Each row below holds a small network's activations on one input, seen along a few directions.
Each table varies a few parts of the input and shows all the possible inputs, shuffled.
Descriptions start from the smaller parts, as in this example, which fits no table here: one of 5 places around a ring, together with either a single point or one of 9 places along a line or (one of 3 separate values, together with one of 6 places along a line).
Shared parts are said once, and a part with two or three values counts as separate values.
In the rows, 128 means zero.

Other details of the inputs vary at random and push rows far along two fixed directions, the same in every table; ignore that.

Table:
x1: [101 133 200  42 122  84 167 112 101 196 164]
x2: [122  98  59 120 146 103 126 129  92 133 129]
x3: [161 131  89 151 139 133 107 161 115  71 113]
x4: [149 150 218 123 106 131 132 130 159 126 138]
x5: [104 134 141  61 121 103 139 119 109 192 138]
x6: [168 139  97 167 130 152  92 178 129  53 112]
x7: [140 126 120 111 117 104 128  94 119 185  97]
x8: [144 137 222 120 140 127 141 153 160  92 196]
x9: [126 117  80 118 114 129 123 113 108 130  81]
x10: [139 149 167 140 113 139 135 139 158 125 107]
x11: [120 104  23 132 130 120 108 126 106 146 106]
x12: [148 111  73 139 123 116 127  97 108 129  67]
x13: [146 108  53 135 124 114 119  93  93 153  63]
x14: [ 80 131  48 161 150 112 114  81  66 129 120]
x15: [ 65 115 182  48 144 110 186  99 125 178 165]
x16: [102 127 121  85 115 122 153 117 106 153 112]
x17: [143 152 206 105 115 128 121 164 142 125 170]
x18: [100 125 143  75 125 111 157 125 105 152 126]
x19: [ 90 100 119  80 161 116 168 101  99 145 144]
x20: [126 127 134 154 137 162 129 142 162  93 129]
x21: [ 54 145 134 125 145 103 154  80  81 165 153]
x22: [157 167 208 136 105 147 105 160 174 128 153]
x23: [175 155 142 159 135 140  94 188 143  87 148]
x24: [109 102  81 112 120 116 128 108 111 161 118]
x25: [168 154 200 152 106 143 105 150 163 117 137]
x26: [174 125 114 181 127 128 101 135 157 115 128]
x27: [114  96  53 117 143 120 127 119  98 113 113]
x28: [149 122 115 165 151 164 112 163 141  54 143]
x29: [ 90 131 199  60 106 100 176  84 121 202 119]
x30: [163 137 161 164 118 137 101 150 173 120 148]
x31: [128 125 170 139 131 157 132 134 155 101 147]
x32: [104 100  59 118 165 127 151 119 100 119 115]
x33: [ 89 179 206 173 142 130 138 134 139 113 186]
x34: [127 116  67 114 114 125 115 112  98 154  84]
x35: [ 81 113 118  91 139 131 160 103 126 152 131]
x36: [168 114 121 176 132 135 117 123 148  84 118]
x37: [155 114  49 177 126 149  85 163 126  83 115]
x38: [134 131 188 121 120 137 129 142 158 105 168]
x39: [163 148 202 150 112 134 140 133 156 115 124]
x40: [134 180 127 210 142 136  68 134 125 114 179]
x41: [143 152 164 137 135 135 138 174 142  92 140]
x42: [145 154 194 127 108 144 118 160 155  98 147]
x43: [ 98 116 136  81 114 104 142 100 133 201 144]
x44: [176 114  63 209 128 152  76 159 139  72 103]
x45: [107 121  65 118 119 132 139 117 111 146  69]
x46: [136 155 180 125 121 139 136 174 151 102 145]
x47: [127  91  17 163 155 139 133  94 112 112  65]
x48: [ 93 122 161  58 124  90 152 114 126 197 172]
x49: [125 131 136  97 110 113 127 104 126 190 108]
x50: [139 164 102 225 145 145  67 145 111  77 164]
x51: [122 114  69 110 141 116 143 131  81 124  97]
x52: [186 138  82 218 130 161 100 162 152  57  72]
x53: [160 132 214 144 115 116 133 129 165 132 166]
x54: [129 119 118 145 140 162 124 142 140  84 137]
x55: [139 121 191 135 137 136 149 106 158 119 144]
x56: [ 88 136 151  71 113 117 167 114 123 177 119]
x57: [144 133 197 138 118 147 123 141 171  97 161]
x58: [138 130 209 125 119 129 136 120 168 122 158]
x59: [111 124 102  87 113 118 129 115  97 168 112]
x60: [ 99 128 140  85 110 121 156 104 115 166 105]
x61: [130 122  22 128 123 134  97 130  97 144  80]
x62: [103 100 111 110 138 129 150  89 119 147 112]
x63: [160 130 114 156 142 125 102 173 144  98 161]
x64: [ 96 106 114 105 138 128 156  90 129 159 108]
x65: [115  99  58 117 135 112 119 132  97 134 125]
Description of these inputs: one of 5 places along a line, together with either a single point or (one of 2 separate values, together with one of 6 places along a line).
The inputs of x29 and x4 match in every part but the place on the line of 5. If x55 is changed in the same way as x29 into x4, which row does it become?
> x36
The inputs of x53 and x47 match in every part but the place on the line of 5. If x1 is changed in the same way as x53 into x47, which row does it become?
> x41
Which other rows does x13 become when the place on the line of 5 takes its other values? List them by row number.
> x7, x12, x39, x52
Which other rows does x48 become when the place on the line of 6 takes its other values? List them by row number.
> x11, x26, x30, x43, x63
Which other rows does x46 become when the choice among 2 separate values takes its other values? List them by row number.
> x15

Table:
x66: [ 94 114 152 106 122 120 152  77 114 177 124]
x67: [ 99 101  65 111 144 100 137 104  91 157 123]
x68: [129 136 110 111 103 117 127 123 117 159  93]
x69: [107 160 244 115 125 118 157 108 145 149 165]
x70: [115 111  68  98 136 107 128 119  87 167 112]
x71: [168 131 129 185 126 138 106 140 158  86 127]
x72: [152 139 121 163 135 145  92 163 147  88 147]
x73: [ 91 165 233 104 134 116 161 120 142 145 198]
x74: [143  98  58 141 138 152 139 139 137  95  66]
x75: [ 97 114  92 129 141 126 132 110 105 142 139]
x76: [132 127 154  88 115 111 145 105 128 179 123]
x77: [127 137  81 123 119 123 106 151 107 128 109]
x78: [172 130 179 148 135 170 118 198 165  28 159]
x79: [167 129 106 170 121 149  92 135 148  92 109]
Describe the family of inputs behind these rows.
> one of 2 separate values, together with either a single point or one of 6 places along a line
The inputs of x68 and x77 match in every part but the choice among 2 separate values. If x79 is changed in the same way as x68 into x77, which row does it become?
> x72
Which other rows does x78 become when the choice among 2 separate values takes its other values? List them by row number.
> x74
